A small network was trained on made-up records. Each row is its average activation on records with the value named, seen along a few directions.
Values that are neighbours, or in one group, have similar rows; names and order tell nothing.
In the rows, 500 means zero.
Strong random noise was added to every row along 3 fixed directions; ignore it. To show where, here is one row again and again, with new noise each time:
[609 618 414 418 472 353 392 531 489 449 662 608 490]
[576 560 522 471 562 182 512 465 387 472 713 410 470]
[405 664 406 412 307 705 647 306 503 623 544 678 655]
[626 393 460 491 483 579 445 613 513 375 476 559 501]
[440 570 467 456 385 611 657 347 461 576 544 563 613]


Values of H:
h6: [601 668 329 356 386 313 454 427 495 480 594 695 421]
h1: [190 795 437 455 293 661 562 241 624 613 369 673 573]
h4: [474 588 369 442 369 527 455 519 600 666 594 645 556]
h9: [377 300 451 552 447 765 656 496 613 767 354 514 525]
h3: [447 361 680 665 555 507 591 461 525 399 219 301 480]
h5: [485 516 634 591 574 294 603 425 448 529 528 274 568]
h2: [490 748 472 312 497 369 313 499 341 515 751 671 490]
h8: [358 629 631 543 637 481 584 377 481 644 535 320 499]
h7: [509 414 399 503 314 896 538 512 537 475 345 662 636]
h10: [354 632 509 501 619 667 440 492 573 601 511 537 451]
H is arranged as a tree with 2 forks.
Which values are neighbours of h4? Give them in the order they are listed. -> h9, h7
Which values are neighbours of h1? Give them in the order they are listed. -> h3
Which values are neighbours of h8? Give them in the order they are listed. -> h5, h10

Values of G:
g3: [682 549 524 475 367 425 376 554 500 291 459 598 511]
g8: [476 299 597 586 622 384 634 594 522 645 535 223 527]
g10: [164 588 781 619 679 642 788 186 284 730 498 252 600]
g7: [441 868 455 404 411 149 460 304 481 477 714 589 490]
g9: [394 304 494 448 268 765 961 269 336 586 311 418 755]
g1: [498 470 293 514 557 600 132 751 692 515 589 728 227]
g6: [871 524 231 403 402 485 149 756 570 532 651 910 436]
g4: [404 406 606 472 481 558 783 352 319 598 578 316 662]
g5: [395 820 475 386 415 496 461 358 618 494 462 641 501]
g2: [360 712 331 495 421 827 430 448 769 513 296 734 550]
G is arranged as a ring.
Which values are neighbours of g5? Give them in the order they are listed. -> g7, g2
Which values are neighbours of g9? Give them in the order they are listed. -> g3, g4
